These are the activations of a small network on made-up records, seen along a few directions, one row for each record.
After each row come some of the record's fields: U, N, G, B.
A field that a record lacks is left out.
The largest differences between rows may come from other fields.
In the rows, 500 means zero.
Random noise pushes rows far along 10 fixed directions. That doesn't count. These rows show it; they differ only by the noise:
[627 561 428 616 346 530 541 580 738 649 331 327 508 499 526 348 668 525
 496 595 405 531 365 504 621 615 412 569 703 360 519 736]
[471 566 703 441 646 324 830 554 620 533 562 607 411 562 680 476 449 366
 477 556 461 531 313 491 556 468 378 467 501 343 586 668]
[626 417 611 455 579 447 652 670 825 532 609 557 470 668 654 486 524 559
 388 716 471 597 376 617 656 460 599 460 459 343 541 576]
[559 431 295 570 629 679 252 633 554 547 462 534 592 555 372 571 426 411
 737 450 629 551 678 414 364 565 724 554 550 614 380 375]
[464 524 293 528 606 513 452 419 416 508 316 563 603 458 434 569 487 450
 527 405 435 394 541 334 200 506 625 645 526 523 383 556]
[548 597 540 531 537 660 259 622 484 481 544 468 316 445 447 328 451 464
 628 400 511 637 469 522 551 667 426 456 440 510 531 442]
[552 515 564 596 501 618 520 557 488 492 414 519 500 425 386 341 602 471
 609 414 551 601 600 438 497 615 377 532 499 651 494 524]
[614 468 594 476 602 399 663 529 520 475 381 763 517 561 565 505 557 447
 344 579 454 567 679 486 455 510 623 611 318 565 512 413]
[551 468 506 481 408 273 645 466 561 552 445 499 500 535 684 598 568 556
 299 599 367 426 462 584 514 452 645 586 470 377 512 514]
[419 470 542 361 520 470 469 414 486 413 595 531 462 539 562 625 433 612
 390 518 476 439 423 523 409 362 567 452 427 418 488 446]
[641 544 549 594 284 499 511 534 570 568 322 436 452 454 504 361 681 521
 445 543 457 572 586 541 643 622 399 570 552 522 555 503]
[416 431 628 496 317 750 435 498 367 618 673 265 714 467 386 538 665 643
 728 450 695 688 655 541 632 519 635 446 535 713 484 418]

[436 485 613 469 353 430 390 455 205 378 700 352 412 378 558 496 558 669
 356 422 480 493 483 683 604 534 568 457 268 526 541 307] : U is u4, G is g1, B is b1
[643 368 507 530 395 694 344 527 640 450 452 513 507 495 384 443 597 697
 426 545 554 595 669 552 534 483 505 474 459 653 459 385] : U is u1, N is n1, G is g1
[501 440 637 465 487 689 554 571 687 394 649 403 505 552 412 438 560 639
 492 547 690 585 397 514 575 423 296 358 556 519 512 593] : U is u1, N is n1, G is g2, B is b2
[488 403 675 459 647 433 614 629 623 432 763 607 411 589 576 575 335 401
 561 512 658 549 490 579 591 396 441 355 451 503 533 417] : U is u1, N is n1, G is g2
[420 413 538 390 507 444 599 413 488 343 601 502 562 547 500 603 527 635
 331 566 540 395 417 510 431 341 496 454 433 451 482 505] : U is u3, G is g2, B is b1
[530 506 519 632 586 379 650 664 525 695 641 397 518 466 645 408 507 419
 629 470 390 588 354 616 642 649 662 541 490 444 515 671] : U is u1, N is n2, G is g2
[411 654 221 377 601 614 313 436 458 701 373 548 709 676 460 748 355 261
 652 617 561 477 534 293 368 483 778 569 694 326 458 490] : U is u3, G is g1
[467 517 314 608 513 292 546 512 463 583 471 368 454 444 576 533 452 381
 571 439 375 315 299 501 463 576 539 561 615 364 472 639] : U is u3, G is g2, B is b1
[425 485 784 570 475 493 819 491 373 544 657 462 575 351 477 294 633 548
 600 395 461 628 451 545 642 510 327 445 455 643 558 706] : U is u3, G is g2
[476 449 608 542 155 383 603 504 622 471 647 260 467 523 571 548 598 644
 481 605 614 417 417 662 806 425 297 358 684 412 594 455] : U is u4, G is g1
[267 607 525 317 694 715 451 344 266 393 614 639 631 519 361 550 363 517
 572 435 543 519 461 337 295 383 520 429 397 515 476 549] : U is u1, N is n1, G is g1
[597 352 445 523 610 264 651 553 724 447 532 586 444 562 662 510 467 624
 284 603 247 362 296 614 453 387 647 515 425 342 457 626] : U is u3, G is g2, B is b1
[402 461 589 454 563 444 567 424 438 378 625 592 458 448 496 522 365 474
 494 424 519 417 449 480 440 355 350 401 494 487 503 524] : U is u3, G is g2
[509 472 444 498 594 645 682 505 541 516 398 589 799 609 378 560 653 523
 496 608 623 562 632 345 395 470 623 598 509 608 436 595] : U is u1, N is n2, G is g1, B is b2
[428 323 543 426 457 450 447 412 397 533 561 553 566 530 528 729 402 547
 593 465 554 465 749 573 473 361 709 465 472 703 462 245] : U is u1, N is n1, G is g1, B is b2
[454 451 566 570 692 568 612 564 509 296 589 621 458 433 361 447 411 399
 616 327 731 487 530 372 324 471 235 437 493 633 442 525] : U is u1, N is n1, G is g2
[516 407 597 591 576 407 605 607 617 460 641 535 364 475 556 413 383 466
 587 488 446 456 358 575 580 459 365 385 526 470 532 589] : U is u1, N is n2, G is g1, B is b1
[386 540 478 449 496 525 678 386 443 562 421 415 666 514 488 627 626 524
 495 494 556 472 448 374 360 452 510 566 586 507 459 638] : U is u1, N is n1, G is g1, B is b2
[468 493 378 423 310 446 523 405 592 556 448 305 632 587 578 733 587 617
 375 625 538 384 440 494 457 373 604 537 656 359 473 538] : U is u1, N is n1, G is g2, B is b2
[512 472 476 434 519 467 443 476 546 421 557 486 427 518 556 487 510 687
 306 554 383 460 369 573 482 464 592 493 377 404 482 503] : U is u4, G is g1, B is b1
[460 394 472 663 326 477 659 436 522 454 457 339 564 354 402 423 655 667
 541 389 512 375 463 496 491 475 273 479 649 625 442 653] : U is u1, N is n2, G is g1
[600 556 412 688 606 604 439 593 493 410 269 566 418 397 325 257 579 399
 636 356 531 530 599 378 416 745 285 581 489 670 466 504] : U is u1, N is n2, G is g1, B is b2
[504 362 361 431 487 579 515 345 523 472 367 655 761 577 418 665 533 623
 328 627 478 415 686 402 295 307 722 584 498 559 389 496] : U is u1, N is n1, G is g1
[429 526 389 349 587 660 405 454 654 603 517 405 548 581 525 561 445 669
 509 582 400 494 238 458 401 408 610 461 585 320 442 687] : U is u1, N is n1, G is g1
[462 734 515 452 511 646 346 481 295 508 426 466 458 456 458 453 508 372
 556 422 573 616 541 392 458 679 452 551 443 504 558 445] : U is u1, N is n1, G is g1, B is b2
[393 470 398 547 329 465 345 464 384 510 589 223 466 457 462 584 489 555
 681 406 560 383 451 588 591 546 490 431 625 530 491 398] : U is u2, G is g2, B is b2
[509 564 698 398 556 648 682 489 437 519 460 585 673 553 494 448 712 540
 380 603 576 721 620 424 546 551 562 555 330 599 544 510] : U is u4, G is g1, B is b2
[503 463 572 532 334 402 613 484 590 555 498 411 448 489 548 590 530 436
 539 495 665 473 566 526 605 461 296 447 660 519 541 452] : U is u1, N is n1, G is g1
[534 416 352 731 361 357 630 472 501 601 333 359 580 340 491 483 624 533
 537 369 403 363 547 496 409 533 497 627 641 635 413 647] : U is u1, N is n1, G is g1, B is b2
[471 563 450 380 427 329 471 367 581 380 401 544 360 564 612 652 411 535
 288 598 471 316 415 481 439 347 377 465 561 322 542 413] : U is u4, G is g1, B is b2
[449 368 452 555 559 361 692 433 479 621 386 576 657 493 528 631 498 442
 597 452 413 404 611 444 361 433 663 592 579 640 414 550] : U is u1, N is n1, G is g1, B is b1
[338 573 588 422 357 526 336 389 230 527 587 378 478 452 467 553 442 468
 681 398 524 495 541 535 597 512 464 415 529 549 566 340] : U is u3, G is g2, B is b1
[527 443 589 547 566 547 478 597 563 488 628 507 427 477 465 368 432 500
 605 454 491 573 441 559 553 507 454 426 490 529 505 559] : U is u3, G is g2, B is b1
[347 587 544 345 418 721 252 239 215 409 399 464 469 412 329 412 567 715
 480 401 346 495 467 449 414 534 436 462 392 592 503 430] : U is u3, G is g1, B is b1
[500 445 541 512 692 562 538 549 549 423 523 551 422 450 475 399 501 578
 523 402 477 554 437 488 401 558 472 496 378 587 443 551] : U is u1, N is n1, G is g1, B is b2
[319 534 525 314 695 358 612 394 469 327 576 628 437 590 588 753 286 390
 430 475 645 325 373 369 273 292 391 430 513 344 491 459] : U is u4, G is g1, B is b1
[438 481 278 581 461 293 588 437 578 477 438 359 515 450 582 660 444 461
 479 434 477 205 321 405 283 392 433 548 733 348 415 663] : U is u4, G is g1, B is b1

Here are new rows. What are their fields?
[534 502 361 447 516 406 227 536 639 478 533 538 304 581 591 619 236 405
 510 537 478 394 448 549 465 410 556 446 581 313 497 359] : U is u3, G is g2, B is b1
[496 570 645 434 698 490 624 454 358 391 288 819 424 474 447 451 479 309
 511 424 571 549 719 317 367 547 307 552 375 706 548 385] : U is u4, G is g1, B is b2
[524 497 552 470 303 392 498 444 564 432 560 384 322 439 620 493 535 664
 269 527 419 424 345 638 560 456 383 449 477 352 545 528] : U is u1, N is n1, G is g1
[547 512 460 601 558 672 285 626 650 470 460 441 266 438 390 298 410 453
 714 381 516 542 401 484 509 642 255 423 617 529 486 557] : U is u1, N is n1, G is g1, B is b1
[394 590 651 353 492 432 631 384 527 567 421 596 465 565 589 649 407 316
 544 543 562 483 546 394 486 365 332 451 628 469 575 464] : U is u1, N is n1, G is g1, B is b2
[460 447 475 459 561 619 384 542 546 462 568 564 525 608 397 558 386 439
 684 545 645 515 561 472 554 468 483 386 576 519 495 373] : U is u3, G is g1
[414 327 551 463 469 433 698 478 712 384 715 434 600 593 530 645 429 589
 461 596 640 356 364 527 521 211 371 350 658 398 475 628] : U is u1, N is n1, G is g2, B is b1
[530 385 501 726 521 275 695 596 487 545 564 460 424 329 558 419 497 473
 594 313 398 432 474 604 475 558 489 549 490 630 445 603] : U is u1, N is n1, G is g2
[463 575 606 471 653 715 389 655 592 535 802 426 408 483 510 343 345 466
 660 444 528 693 274 532 593 534 448 354 496 399 536 680] : U is u1, N is n1, G is g2
[600 500 372 546 508 389 506 630 615 609 486 377 498 572 613 590 566 472
 475 567 540 499 454 555 560 622 675 565 509 406 476 440] : U is u4, G is g1
[441 396 396 538 469 581 459 458 370 561 542 360 690 439 438 571 596 646
 574 413 479 500 566 502 370 511 777 593 470 640 382 527] : U is u1, N is n1, G is g2, B is b1
[387 714 513 395 555 721 424 376 466 565 382 496 539 474 437 414 479 451
 567 472 442 577 403 306 392 506 366 504 587 438 518 680] : U is u1, N is n1, G is g1, B is b2
[516 684 482 335 520 664 288 471 578 633 435 482 438 554 577 480 424 473
 403 580 415 637 399 452 461 512 582 538 519 318 541 601] : U is u1, N is n1, G is g2, B is b2
[463 489 584 494 252 502 447 444 444 583 545 389 489 477 509 612 495 485
 581 490 623 520 637 560 637 464 464 440 621 558 543 353] : U is u1, N is n1, G is g1
[535 544 574 636 277 317 828 432 491 562 368 304 542 337 599 379 754 552
 310 458 395 438 383 511 555 530 299 615 601 454 526 773] : U is u4, G is g2, B is b1
[439 334 659 437 642 423 718 429 578 186 576 709 408 505 406 474 412 601
 404 468 552 328 432 455 356 251 170 356 454 549 487 526] : U is u3, G is g2, B is b1
[382 615 532 446 503 334 555 372 252 499 471 517 435 438 559 615 468 403
 500 396 505 415 503 461 439 507 467 512 454 509 535 367] : U is u4, G is g1
[605 357 418 628 378 336 512 527 652 526 379 526 485 496 539 550 485 459
 492 531 455 357 614 545 519 433 482 529 644 517 468 450] : U is u3, G is g1, B is b1
